These are the activations of a small neural network, seen along a few directions. Each row is one input.
Each table varies a few parts of the input and shows all the possible inputs, shuffled.
A made-up example of a description, with smaller parts first: one of 6 places along a line, together with either a single point or one of 11 places around a ring or (one of 3 separate values, together with one of 8 places around a ring).
Shared parts are said once, and a part with two or three values counts as separate values.
(in the rows, 128 means zero)

Other details of the inputs vary at random and push rows far along three fixed directions, the same in every table; ignore that.

Table:
x1: [130 125  66 112 136 144 129 133 119 117 146]
x2: [134 102  68 185 139 108 142 138 171  68 132]
x3: [118 146 179 161 129 120 134 104 175 111  92]
x4: [151 109 156 139 102  64 140 100 124 159  93]
x5: [122 145 108  99 121 128 129 134 110 154 152]
x6: [155 112 145 149 125  67 159  99 145 156 124]
x7: [124 157 209 123 120 133 124 103 132 127  95]
x8: [143  92 108 128 109  91 130 119 115 139 127]
x9: [119 114 161 106 103 110 149 113  94 207 126]
x10: [139 103  78  96 172  58 133 159  95 161 138]
x11: [113 160 148  83 128 174 127 122  99 147 132]
x12: [109 142  86 129 152 194 126 140 148 102 146]
x13: [112 126  86  79 128 158 149 136  77 186 177]
x14: [101 116  42 124 130 109 123 138 125  97 143]
x15: [ 90 112  42 134 136 116 134 140 138 109 155]
x16: [152 125 131 140 115 117 132 137 129 127 134]
x17: [121 115 111 164 126 106 114 120 156  76 105]
x18: [104 123  44 127 126 110 116 149 136 106 154]
x19: [130 141 216 134 114 135 117 104 130 126  90]
x20: [124 138  70  90 130 169 121 149 102 148 171]
x21: [130 157 150  96 128 176 120 133 107 148 152]
x22: [119 118  75  93 122 172 132 154  86 133 157]
x23: [142 158 198 115 114 181 124 131 109 145 127]
x24: [111  90  53 127 178  98 104 180 120  98 129]
x25: [139 142 135 178 138 154 110 142 172  44 123]
x26: [126 150 176 115 135 168 140 115 120 150 140]
x27: [118 125 179 115 117 173 133 119 112 163 127]
x28: [159 115 105 161 124  33 148  98 156 115 102]
x29: [118  91  50 132 127 119 117 144 118  94 153]
x30: [132 132 104 150 135  98 129 116 163  82 111]
x31: [166  88 177 136 159  50 126 138 118 152  95]
x32: [ 92 148 156 152 138 199 107 128 159  86 109]
x33: [176 103 177 142 164  57 138 145 116 144  96]
x34: [125 125 170  75 105 170 125 124  69 185 132]
x35: [135 153 155  88 122 156 127 131  90 171 159]
x36: [165  99 158 139 103  70 141 101 123 159 100]
x37: [173  91 118 177 117  32 152 114 140 104 114]
x38: [109 127 120 174 139 155 116 125 184  73 102]
x39: [127 136 159 103 119 101 159 107  96 197 144]
x40: [121 112 103 106 111  82 158 114  98 205 137]
x41: [127 145 172 156 137 186 131 129 154  92 114]
x42: [123 160 130 164 144 144 106 126 185  52 119]
x43: [125 120 122  86  97 120 130 132  77 203 147]
x44: [167 119 157 138 119  57 147 100 124 143 120]
x45: [115 166 179 133 124 156 108 124 152 106 110]
x46: [127 150 150  88 130 180 126 122  96 146 138]
x47: [129 114  75 103 122  73 145 123  95 154 154]
x48: [106 132  65 120 141 145 140 134 133 131 151]
x49: [120 112  80 116 117 150 111 152 121 124 158]
x50: [115 157 151 112 135 236 111 145 118  89 125]
x51: [124 179 194 108 129 168 115 121 120 138 127]
x52: [145 130 187 122 108 136 118 122 123 154 121]
x53: [175 112 138 138 104  64 151 122 115 168 126]
x54: [118 129  97 160 141 109 141 120 178  87 123]
x55: [123 123 111 166 124 108 108 131 163  82 120]
x56: [104 156 165 141 130 194  89 140 153  78 118]
x57: [142 115 118 147 128 128 151 128 132 137 128]
x58: [110 152 164 142 193 169  86 160 172  57  82]
x59: [148 126 129 131 127 107 136 112 132 124 122]
x60: [132 125 195 138 118 154 131 111 140 146 105]
x61: [142 138 204 152 126 149 145 115 136 129 114]
x62: [ 81 131 103 131 137 189 114 146 133  99 143]
x63: [132 116  72 121 127 153 132 147 110 113 140]
x64: [130 113  76 112 197 125 113 175 121 103 141]
x65: [115 148 126 156 138 148 110 119 178  61  91]
x66: [144 128 153 139 109  52 135 113 134 145 121]
x67: [160 103 159 146 105  63 129 114 128 150 127]
x68: [102 122  88  77 104 149 117 151  75 181 165]
x69: [167  93 114 170 108  44 131 115 155 125 116]
x70: [ 89 172 143 113 148 226 118 133 141 106 135]
x71: [110 160 141  92 118 173 115 135 112 156 132]
x72: [144 122 192 142 116 133 140 105 140 158 101]
x73: [123  87  70 187 138  99 125 133 176  61 137]
x74: [121 129  39 124 134 117 122 144 136 110 159]
x75: [ 97 128  75  71 115 140 131 139  78 170 151]
x76: [158 152 184 154 129 122 122 112 167 107 112]
x77: [136 133 209 129 106 116 126 100 125 152  85]
x78: [ 85 127  82  86 124 144 141 140  84 175 169]
Each input here is: one of 6 places around a ring, together with either a single point or (one of 3 separate values, together with one of 4 places along a line).
Q: The inputs of x13 and x27 match in every part but the place on the ring of 6. If x6 is changed in the same way as x13 into x27, which row does it become?
A: x60
Q: The inputs of x17 and x14 match in every part but the place on the ring of 6. If x68 is changed in the same way as x17 into x14, which row does it become?
A: x18
Q: Which other rows does x11 become when the choice among 3 separate values takes its other values? List them by row number.
A: x42, x70
Q: Which other rows does x50 become when the choice among 3 separate values takes its other values? List them by row number.
A: x23, x41

Table:
x79: [137 117 140 129 118  88 135 103 122 140 119]
x80: [113 122  86 126 121 132 142 131 120 144 159]
x81: [136 126 138 124 117  89 147 117 109 177 149]
x82: [107 150 132 121 139 202 115 148 133  87 122]
x83: [136 134 147 140 151 124 121 132 144  89 108]
x84: [101 153 133 126 123 191 119 136 128 123 144]
x85: [ 87 120  65 126 178 118 121 142 146 114 118]
x86: [146 116 181  95 124 133 134 134  90 188 129]
x87: [109 152 150  94 126 201 123 142  90 142 131]
x88: [144 117 121 134 137  82 141 126 116 130 124]
x89: [127 111 100 161 136  76 132 130 162 100 136]
x90: [132 126  89 117 145 134 146 137 112 132 149]
x91: [144 133 168 167 115 121 139  89 173 107  97]
x92: [131 132 178 148 108  97 135 109 133 148 114]
x93: [144 126 159 147 102 104 143  94 136 143 112]
x94: [109 137 141  71 124 169 120 126  76 168 141]
x95: [157 130 176 147 139  90 137 114 145 114  98]
x96: [106 163 176 150 149 189 101 129 166  74 113]
x97: [131 103 104 101 115  82 142 114  97 167 142]
x98: [166 114 163 164 133  90 131 117 148 123 111]
x99: [137 125 112 116 106  85 133 123 105 162 132]
x100: [130 147 138 111 133 126 116 129 121 135 126]
x101: [125 123  69 149 138 140 139 140 148  85 138]
x102: [100 135  82 121 144 187 113 160 124  79 136]
x103: [126 133 161 122 123 137 129 111 134 127 117]
x104: [111 111  78 114 131 178 115 162 116 118 150]
x105: [137 166 172 162 128 154 110 115 176  85  98]
x106: [108 111  71 120 118 137 123 131 125 114 144]
x107: [128 110  85 135 129  84 152 126 126 148 160]
x108: [137 148 156 119 137 121 117 125 141 122 115]
x109: [145 109  88 139 118  83 154 127 116 141 138]
x110: [132 118 147 112 118  80 141 122 108 176 140]
x111: [131 100  63 145 131 129 130 143 139 109 147]
x112: [121 163 153 116 141 173 108 136 145 105 121]
x113: [130 129  85 119 118 122 134 131 124 143 148]
x114: [ 68 128  58 111 161 171 115 154 134 116 125]
x115: [108 160 146  81 117 195 115 142 101 158 139]
x116: [146 140 181 117 105  93 129 112 113 166 106]
x117: [110 153 184 113 112 202 119 116 133 126 110]
x118: [114 131 131 119 137 129 120 136 121 132 140]
x119: [157 152 161 180 142  97 117 107 192  72  95]
x120: [124 115 113 159 120  87 132 125 152 111 128]
x121: [137 113 166  92 107 138 127 138  74 191 129]
x122: [127 110  50 142 123  81 124 141 146  99 139]
x123: [117 120  81 126 131 181 113 155 121 115 152]
x124: [122 163 168  88 136 166 107 134 113 139 122]
x125: [130 101 113  96 109 124 132 143  72 186 149]
x126: [124 136 155 138 152 187  99 144 143  87 116]
x127: [119 123 123 115 106 130 132 113 109 147 130]
x128: [149  92  84 124 131  91 145 135 106 161 154]
x129: [110 118  91 133 122 136 116 128 135  95 130]
x130: [139 115  36 163 146  76 132 134 170  77 147]
x131: [155 105 161 154 117  94 130 123 141 127 104]
x132: [141 109  98 123 134  83 149 136 111 139 137]
x133: [136 107 106 148 152 120 108 146 143  89 124]
x134: [119 113 102  76 136 168 120 159  73 169 160]
x135: [145 126 138 184 136 102 137  96 193  67 102]
x136: [147 153 182 145 140 139 133 116 140 114 107]
x137: [139 129 193 133 100  90 148 106 123 178 116]
x138: [147 122 161 120 109 101 151 121 109 168 116]
x139: [118 152 153 127 130 182 119 114 143 106 124]
x140: [125 142 193 137 115 123 126 114 130 141 110]
Q: The inputs of x97 and x106 match in every part but one. If x90 is changed in the same way as x97 into x106, which row does it become?
A: x101
Q: The inputs of x80 and x107 match in every part but one. If x111 is changed in the same way as x80 into x107, which row does it become?
A: x128
Q: What is each input in this table made of?
A: one of 2 separate values, together with either a single point or (one of 5 separate values, together with one of 6 places along a line)
Q: Which other rows does x126 become when the choice among 5 separate values takes its other values? List them by row number.
A: x79, x88, x96, x100
Q: Which other rows does x121 become when the choice among 5 separate values takes its other values? List them by row number.
A: x102, x116, x129, x140
Q: Which other rows does x119 become when the place on the line of 6 takes its other values? List them by row number.
A: x100, x108, x112, x124, x130

Table:
x141: [120 140 217 115 116 236 110 124 128 144 119]
x142: [ 88 159 154  86 133 214 110 126 112 144 125]
x143: [133 130  89  91 130 130 141 147  80 171 181]
x144: [146 122 126 129  90  63 151 102 119 178 131]
x145: [151 123 129 145 138  76 137 130 137 118 133]
x146: [ 92 137  88 102 129 184 116 137 120 123 151]
x147: [155 123 107 169 141  73 134 131 164  85 135]
x148: [100 155 164  63 155 221 107 151  83 174 134]
x149: [119 132  67 101 101 132 140 130 104 153 170]
x150: [148 143 210 141 143 104 128 113 142 136  85]
x151: [126 123  92 154 157 109 117 147 162  81 116]
x152: [136 108 140 128 114 149 124 123 119 135 123]
x153: [117 128 133 104 111 110 138 115 104 172 130]
x154: [128 137 132 174 118 107 127 111 171  78 121]
x155: [136 105  97 113 137  76 134 137 106 160 137]
x156: [126 105  85  97 121 159 134 142  79 153 150]
x157: [157 139 220 134 131  89 136 109 120 162 105]
x158: [125 127  73 116 143 134 121 151 116 133 147]
x159: [154 105 129 135 129 111 146 108 130 133 117]
x160: [147 137 174 116 117 147 148 116 105 160 110]
x161: [142 153 222 136 104 113 140  89 129 157 105]
x162: [120 114 119 125 116  69 144 114 102 161 131]
x163: [138 137 163  98 130 122 133 133  96 169 139]
x164: [143 130 159  89 127 125 135 127  76 210 133]
x165: [121 108  43 105 146 150 149 153  98 110 182]
x166: [121 140  99 105  98 129 142 121 103 171 150]
x167: [119 172 192 107 151 229  97 136 130 123 116]
x168: [166 119 217 145 110  88 149 100 110 152  98]
x169: [143 140 178 117  92  96 152  93 110 178 137]
x170: [132 155 193 108 146 171 118 129 120 149 110]
x171: [132 150 127 145 144 156 116 139 158  85 124]
x172: [132 150 200 130 106 119 132  98 133 157  96]
x173: [ 91 134 103  81 128 175 120 133  97 161 151]
x174: [146 119 132 150 103  73 141  99 152 137 123]
x175: [ 99 134  35 136 123 160 123 143 146  66 174]
x176: [106 114  92  91 114  98 141 126  87 181 142]
x177: [123 128 160  96 149 132 127 135 110 164 110]
x178: [133 119 112  90 129 105 139 142  85 189 143]
x179: [110 157 152 123 124 191 111 115 148 113 120]
x180: [121 125 136  84 142 128 134 144  94 175 122]
x181: [155 151 190 164 145 131 117 114 169  98  93]
x182: [123 168 173 137 153 196 108 140 156  77 123]
x183: [139 123 133 142 109  88 137 100 147 136 123]
x184: [149 123 107 106 126 100 142 133 103 169 154]
x185: [100 172 138 140 127 208 105 128 168  69 114]
x186: [133 105  80 141 126 138  83 167 137  53 117]
x187: [108 110  98 120 127 101 133 122 123 142 124]
x188: [123 147  65 144 150 170 112 156 164  62 146]
x189: [132 116 134 130 155  82 134 135 126 127 115]
x190: [123 140 147 151 166 138 111 138 155  78 111]
x191: [132 144 202 109 142 133 128 126 113 164  98]
x192: [128  90  46 136 125 120  86 173 116  57 145]
x193: [138 139 205 131 105  91 141  92 123 161 104]
x194: [114  83  66 128 111 127 134 151 102 140 173]
x195: [149  86 117 163  98  73 146 126 143 138 123]
x196: [117 154 142 158 120 151 116 117 171  86 109]
x197: [126  89 108 180 118 119 126 130 162 110 132]
x198: [110 140 171 106 123 137 130 115 125 151 104]
x199: [175 122 175 167 137 105 150  98 172  96  98]
x200: [130 119 119 149 119  92 131 106 153 121 115]
x201: [123 131  93  86 131 156 130 150  88 163 162]
x202: [136 128 128 151 132 149 124 131 134  93 112]
x203: [156  94  95 161 127  64 156 119 130 114 130]
x204: [109 135 136  84 149 160 120 149  89 164 127]
x205: [152 118  91 162 145 123 147 128 166  69 120]
x206: [122 102  94 163 132  53 138 115 153 100 118]
x207: [ 78 137  99  87 134 188 114 140 103 143 148]
x208: [111 109  88 121 126 178 120 150 105 110 157]
x209: [ 84 145  88  98 131 182 114 145 117 120 136]
x210: [121 121 111 158 121  93 130 114 156  95 126]
x211: [147 133 133 127 136 115 131 130 123 148 125]
x212: [108 165 165 148 130 181 109 118 168  84  96]
x213: [108 146 116 143 126 160 118 123 150  87 133]
x214: [118 105 116 111 118  67 148 115 101 168 129]
x215: [128 112 136 123 109  67 148 109 113 162 128]
x216: [113 146 143 148 129 218 105 143 155  67 106]
x217: [113 128  71 103 148 148 119 158 112 131 151]
x218: [139 137 138 136 104 109 141 100 139 141 132]
x219: [140 101  96 107 130  56 145 138  96 166 153]
x220: [ 99  99  36 156 124 157 117 167 141  96 161]
x221: [120 175 176 135 120 207 113 110 170  95 116]
x222: [133  81  95 208 122  77 131 131 179  83 131]
x223: [166 125 118 171 137  77 136 118 165 102 125]
x224: [173 113 189 166 118 101  88 121 167  65  72]
x225: [136 130  86  99 125 123 139 145  94 171 159]
x226: [138 103 110 161 158  53 130 136 151  96 114]
x227: [119 123 112 150 162 117 114 149 159  66 125]
Q: The inputs of x157 and x217 match in every part but one. If x206 is changed in the same way as x157 into x217, which row does it become?
A: x176
Q: What is each input in this table made of?
A: one of 3 separate values, together with either a single point or one of 6 places along a line or (one of 2 separate values, together with one of 11 places along a line)
Q: Which other rows does x173 become when the choice among 3 separate values takes its other values? List them by row number.
A: x153, x215
Q: Which other rows does x153 become when the choice among 2 separate values takes its other values? List them by row number.
A: x151
Q: Start at x205 and move only the place on the line of 6, one step at a time. The first step leads to x160. Which rows follow, in order?
A: x202, x216, x195, x220
